A small network was shown many inputs. Here are its activations along a few directions, one row for each input.
Each table varies a few parts of the input and shows all the possible inputs, shuffled.
A made-up example of a description, with smaller parts first: ring(8) and (point or (values(2) and line(4)) or ring(11)).
Shared parts are said once, and a part with two or three values counts as separate values.

Other details of the inputs vary at random and push rows far along two fixed directions, the same in every table; ignore that.

A family of inputs:
r1: [ -4 -29 -25 -11  15 -11  16  -5  51   2 -11 -20 -19  -6  19 -13  -9]
r2: [-15  24  -5  12  23 -10  15   8  -8 -28 -19 -19  22  -3 -25 -15  -4]
r3: [-13  -9 -28   0  26 -18  20  -1  33 -21 -26 -33  -3  -4  -1 -27  -4]
r4: [  2 -15 -10  -7   0  -4  12   2  23  15  -3  -7 -11  -7  14   0  -9]
r5: [ -2 -27  -5  -7   6 -13 -20 -15  22   2   4  13 -20   4   6   8  12]
r6: [  9  -7   1 -21  -1  -3 -21   5  13  12   6  -1 -18  10  18  16  -5]
r7: [-11  32  23   5   9  -6  18  19 -23 -18 -16 -14  21   2 -23  10  -5]
r8: [  0 -15  -8  -9   1  -2  10   1  25  10  -2  -9 -11  -4  14   0  -7]
r9: [ 12   7  28   1 -31  27 -18  -1 -34  15  32  25   6   8   2  19   6]
r10: [  0 -16 -16   5   7  -5   5 -14  21  -2   2  -3  -9  -4   4 -14  -5]
r11: [ -6  33  16  22   8  -7  13   4 -34 -18  -8  -1  21  -1 -31  -2  -4]
r12: [ 10  10  27   2 -25  24 -15  -1 -33   9  28  21   8   8  -2  18   6]
r13: [ -4  37  33  18   2  -2  12   3 -40 -20 -12  14  23   1 -30   9   5]
r14: [ 17  12  42 -11 -46  33 -15  18 -45  37  31  27   7   6  11  40   4]
r15: [  0 -15 -16   6   7  -5   6 -14  20  -1   2  -2  -9  -5   4 -15  -6]
r16: [ 15  11  44 -14 -45  36 -18  17 -42  32  33  25   8  10  12  41   6]
r17: [  0 -16  -9   2   9  -5   8 -18  26  -7  -8   7 -11  -4   5 -11   2]
r18: [  4 -12  -5 -10 -12  11  -4   2   6  10   7  -5  -5   3  16  -1   4]
r19: [ -6 -27 -21 -11   5  -7 -28  -1  21   5   9  -3 -12   2  10   1   6]
r20: [  7 -17   3  -3  -9  10  -4 -17  13   6   8  20 -12   0  13   2   7]
r21: [-15  39   4  18  21 -11  18  14 -29 -28 -22 -15  30  -5 -35 -10  -4]
r22: [ 19   6  34   2 -40  25 -14  -5 -37  30  26  45   1   1   7  26  10]
r23: [-13  37  22  21  22 -16  23   1 -25 -39 -28  -1  23   0 -38  -4   3]
r24: [  9  12  23  -6 -31  24 -11  14 -37  18  17  10  10   7   6  18   8]
r25: [ 18  15  47   1 -44  32 -19   0 -51  25  30  47   9   7   3  33  14]
r26: [-20  16   4  13  30 -29  -5   3 -11 -37 -13 -15  12   7 -35   1   3]
r27: [-15  26  -2  23  29 -22  24  -1  -8 -35 -23 -17  17  -3 -33 -17  -8]
r28: [ 17  13  30  -6 -46  41 -28  11 -50  34  39  32  14   5   9  28   9]
r29: [ 10  11  21  -5 -32  32 -21   9 -36  21  29  21  13   4   5  19   7]
r30: [-15  26   9  19  29 -20  25  -4  -6 -40 -31  -7  16  -2 -32 -12   1]
r31: [ -9  34   7  15  10  -3  11  13 -32 -15 -12  -7  27  -4 -27  -4  -3]
r32: [  6   1   7  -6 -21  24 -16   4 -15  16  21  12   7   2   9   8   4]
r33: [-11  36  10  12  10  -9  19  17 -32 -20 -22 -18  25   0 -26  -3   0]
r34: [  4 -11  -6  -9 -13  10  -3   3   5  13   6  -4  -5   1  16  -1   4]
r35: [  0 -14 -22  -3   2   4  -1  -4  18   8   3  -4  -5  -8  10 -13  -3]
r36: [-12 -34 -24 -15  20 -26  -7  -1  48  -1 -11 -20 -23   2  12   1  -3]
r37: [  7  -9 -17 -16   8  -9 -20   3  18   0  -4 -11 -18  11  15  -5   0]
r38: [  4 -14 -10  -8 -10  16 -11  -3  10  12  15   3  -3  -1  15  -4   2]
r39: [ -9  35  20  22  15 -14  21   0 -27 -28 -24   5  21  -2 -34  -1   1]
r40: [ -3 -25 -39  -2  15  -7   7 -10  40   3  -6 -13 -11 -12  13 -26  -7]
r41: [ -6  -1  -8   1  11 -13  22   6  16   1 -16 -15  -3  -8  -1  -4 -10]
r42: [-10  34  14  23  15 -12  17   4 -30 -26 -13  -6  23  -1 -35  -6  -5]
r43: [  2 -15 -18  -5  -3   0   5   1  15  11  -3 -10  -9  -4  15 -10  -1]
r44: [  9 -16   1   1 -12   6  -1 -16  10  15   7  23 -13  -5  13   1   4]
r45: [  5 -25 -20 -10  -8   5   0  -3  23  17   4  -7 -15  -3  24  -9   1]
r46: [ 10 -44 -37 -13 -10   3   0 -10  42  31   6  -5 -28  -8  38 -15  -2]
r47: [-14  11 -16   8  24 -19  24   7   8 -23 -30 -30   9  -4 -14 -20  -4]
r48: [  4 -23 -13 -10  -5   0   8  -1  29  20   2  -4 -16  -6  21   1  -8]
r49: [ 16 -35 -27 -14   5  -5 -28 -20  41  11  16   4 -35   6  27  -7  -4]
r50: [-10 -36 -33 -13  16 -23 -13  -2  41  -4 -10 -22 -21   3  12 -10   5]
r51: [ 16 -40 -13 -10 -23  19 -17 -21  25  30  32  19 -25  -1  33  -1   0]
r52: [-12  20   2  18  23 -14  17  -2  -8 -31 -15 -13  14  -1 -27 -13  -5]
r53: [ -8  41   5   4  27 -16 -12  17 -25 -34 -17 -13  19  11 -30  -1  -3]
r54: [  4 -10   2  -9  -9   6   5   5  11  17   5  -1  -8  -2  14   8  -5]
r55: [  6 -22 -23  -8  26 -21 -10 -22  45 -10 -13   0 -31   3  11 -13  -1]
Description of these inputs: line(5) and (values(2) or line(9)).
The inputs of r44 and r27 match in every part but the line(5) part. If r5 is changed in the same way as r44 into r27, which row does it become?
Answer: r26
Which other rows agree with r21 in the line(5) part? List them by row number.
Answer: r2, r19, r28, r29, r31, r32, r35, r38, r40, r53
Which other rows does r12 become when the line(5) part takes its other values? List them by row number.
Answer: r16, r18, r20, r38
Which other rows does r24 become when the line(9) part takes its other values? List them by row number.
Answer: r3, r18, r33, r34, r43, r45, r46, r47

A family of inputs:
r56: [  9   2   8  -1 -12   8   8   3  -3  17  10   6  -4  -3   7   7  -8]
r57: [ -6  46  23  10  14  -4  14  15 -29 -34 -21  -9  26   7 -28  -1  -4]
r58: [ -7 -32 -32  -9  20 -12   7  -8  55  -3  -7 -11 -16 -10  12 -16  -8]
r59: [-18  -1  -8   8  18 -22  29   6  13 -20 -27 -21   6  -7 -14 -12  -2]
r60: [  7   2   4   5 -15  16  -9 -10 -18  14  14  18   6  -4   2   1   7]
r61: [  2  -6  -7  -8 -15  13 -13  10  -3  13  10   3   3   1  13   0   3]
r62: [ 10   2   7   1  -9  11   1 -10  -6  14   4  16  -2  -5   8   2   1]
r63: [  2  -5   2  -6 -17   5 -23   9 -16  15  13   3   0   6   8  10   2]
r64: [ 15   5  15  -8 -11  12 -11   0 -13   6  11   6  -6  10   7  12   5]
r65: [  8   0   9  -5 -22   9   6   9 -10  21   6   6  -2   0  13   8   0]
r66: [-11 -24 -25  -9  12 -10   6   0  40  -4 -15 -12 -10  -6  12 -13   0]
r67: [ -8  14  -4   6  28 -24  12  -2   9 -31 -24 -21   1   6 -14 -12 -11]
r68: [  8  -2   1  -6 -10  12 -18   4 -12  13  21   4  -2   3   3  10   4]
r69: [  5  -2   0   2  -8   0 -20  -6 -11   6  12  16  -3   4   2   3   2]
r70: [  2  -4  16   1 -18  10   3   3 -10  16  16  12   1  -3   1  15  -1]
r71: [  2  -3  19  -4 -14   5 -17  -2 -11   4  14  13  -2  12   4  17   4]
r72: [ 15  -3   1  -5  -5   4 -10  -7   2  12   5  12 -14   3  10   5   6]
r73: [  0  -5  13  -4  -9   2 -16   3  -5  12  17  10  -2   4   1  21  -2]
r74: [ -1 -13   0 -12  -7   1 -11   4   4  10   3  -2  -7   3   7  11  13]
r75: [  8  -2   0 -13  -7   4  -8   7  -3  12   0  -4  -8   4  11   9   5]
r76: [  0  -2  14  -2 -13  14  -3   0 -10  15  16  10   6  -5   2  15   2]
r77: [  5  -5  -6  -6 -10  14 -13   4   1  12  17   6   1  -2   8   1  -3]
r78: [ -5 -20 -32   1  15  -4   8 -12  34   3   0 -16  -7 -12   8 -21  -8]
r79: [ 14   0  12   4 -18  10   4  -5 -10  17   7  21  -6  -2   7   5   0]
r80: [-16   7 -19  10  34 -27   7   3  13 -27 -18 -26   5  -1 -20 -16 -13]
r81: [-23   9  -6   9  26 -19  25   5   5 -25 -31 -25  16  -7 -19 -11   1]
r82: [ 8  3  1 -9 -5 10 -4  6  5 11  6  5 -3 -1  9  5 -7]
r83: [ -4 -25 -17   7   9 -14  17 -17  33  -1 -10   3 -15 -11   4 -15  -1]
r84: [ -4  -5  11  -7 -11  -3 -15   8  -8   9   4   3   0   6   3  17   6]
r85: [-12  39  19  18   0  -5  17  23 -47 -19 -13 -12  33   1 -32   3   1]
r86: [  2 -12   5  -1  -7  -4 -16  -9   3   8   9  20 -10   3   5  11   4]
r87: [ 11   3   9  -2  -7  -1 -14  -5  -6   9   6  17  -9   5   7  10  -2]
r88: [ 12  -6   6  -1 -16  10   8  -5   3  12   8   7  -9   2  14   0  -4]
r89: [ 13   3   9 -10  -9  11 -12   4  -7  15  14   5  -7   3   8  16   0]
r90: [ -7  37  18  12  13  -4   1  10 -38 -31  -8 -12  23  11 -32   0   6]
r91: [-15  25  19  14  12  -5  18   2 -21 -28 -15  -9  23   0 -26   0   3]
r92: [  5 -10  -2  -4  -9   5 -20  -6  -2   5  16   5  -7   9   9   1  -1]
r93: [12 -2  0 -5 -6  8 -6 -4  5  8  1 16 -7 -2 10 -1 -1]
r94: [ -4 -24 -22  -2  14 -10   3 -13  39  -6 -11   4 -13  -8   8 -15   0]
r95: [ -5 -33 -29  -7  23 -17   6 -17  52 -12 -11 -18 -23   0  11 -19   3]
r96: [  7   0   5   4 -18  13  -1   4 -15  16  20   7   5  -3   1   6  -4]
r97: [-14   9 -16  14  26 -12  20  -7  10 -29 -19 -24  11  -5 -15 -25  -5]
r98: [  9  -5   3  -8  -5   1 -13   1   5  14  12   4 -11   3  12  12 -10]
r99: [ -4 -25 -40 -13  19 -14  12  -2  55  -1 -22 -20 -19  -7  21 -24  -9]
r100: [ 11   3  12  -4 -16  19   0  -5  -9  13  11   9  -1   2  12   6   0]
r101: [ -8 -31 -41  -3  13  -8   9 -10  42   5  -9 -22 -12 -11  18 -27  -2]
r102: [-12  25  22  17   7  -9  23   6 -22 -27 -14  -6  19   2 -28   1   0]
r103: [  8  -7  -7  -2 -10  11 -14  -6   1   9  11  17  -2  -2   8  -6   3]
r104: [  7   4  12 -10 -16   3 -15  10 -14  15   5   4  -3   7   9  17  -1]
r105: [-14   9  -1   5  21 -12  14   2  10 -32 -20 -12   9   1 -15 -11  -1]
r106: [  9  -9  -2   7 -16   9  -1  -9  -6  14  12  17  -4  -5   5  -4   2]
r107: [  3  -5  12   2 -13  13  -4 -11  -9  13  10  22   1  -5   3   9   9]
r108: [ 8 -3  1 -5 -8 13  2 -3  4 20 11  4 -4 -5 12  5 -6]
r109: [  3  -1   0  -8 -10  10   4   3  -3  17   0  -1   0  -2  14   3   0]
r110: [-11  39  16   9   9  -7   0  22 -44 -24 -14 -17  26   7 -32   5   8]
r111: [-13   8 -19   8  27 -13  13  -1  17 -34 -21 -22   8  -1 -14 -27  -6]
r112: [-12  33  20  14  20 -15   7   6 -28 -31 -20  -1  18   3 -37   6  10]
r113: [ -7  42  16  17  15  -9   1   9 -43 -30 -13  -2  24   5 -37   0   8]
r114: [  9  -4   7   5 -22  15  -2  -2 -13  10  18   9   1   2   5   0   1]
r115: [ -5 -32 -30  -8  23 -16   4 -10  50  -2  -5 -16 -22  -6   9 -11  -2]
What do these inputs look like to the network?
Answer: values(3) and line(4) and line(5)
The inputs of r100 and r91 match in every part but the values(3) part. If r104 is changed in the same way as r100 into r91, which row does it become?
Answer: r84
The inputs of r64 and r90 match in every part but the values(3) part. If r98 is changed in the same way as r64 into r90, which row does it become?
Answer: r80
Which other rows does r107 become when the values(3) part takes its other values? List them by row number.
Answer: r60, r62
Which other rows does r66 become when the line(4) part takes its other values? List them by row number.
Answer: r58, r94, r105
Which other rows does r112 become when the line(4) part takes its other values? List them by row number.
Answer: r74, r95, r115
Which other rows does r81 become when the values(3) part takes its other values? List them by row number.
Answer: r101, r109
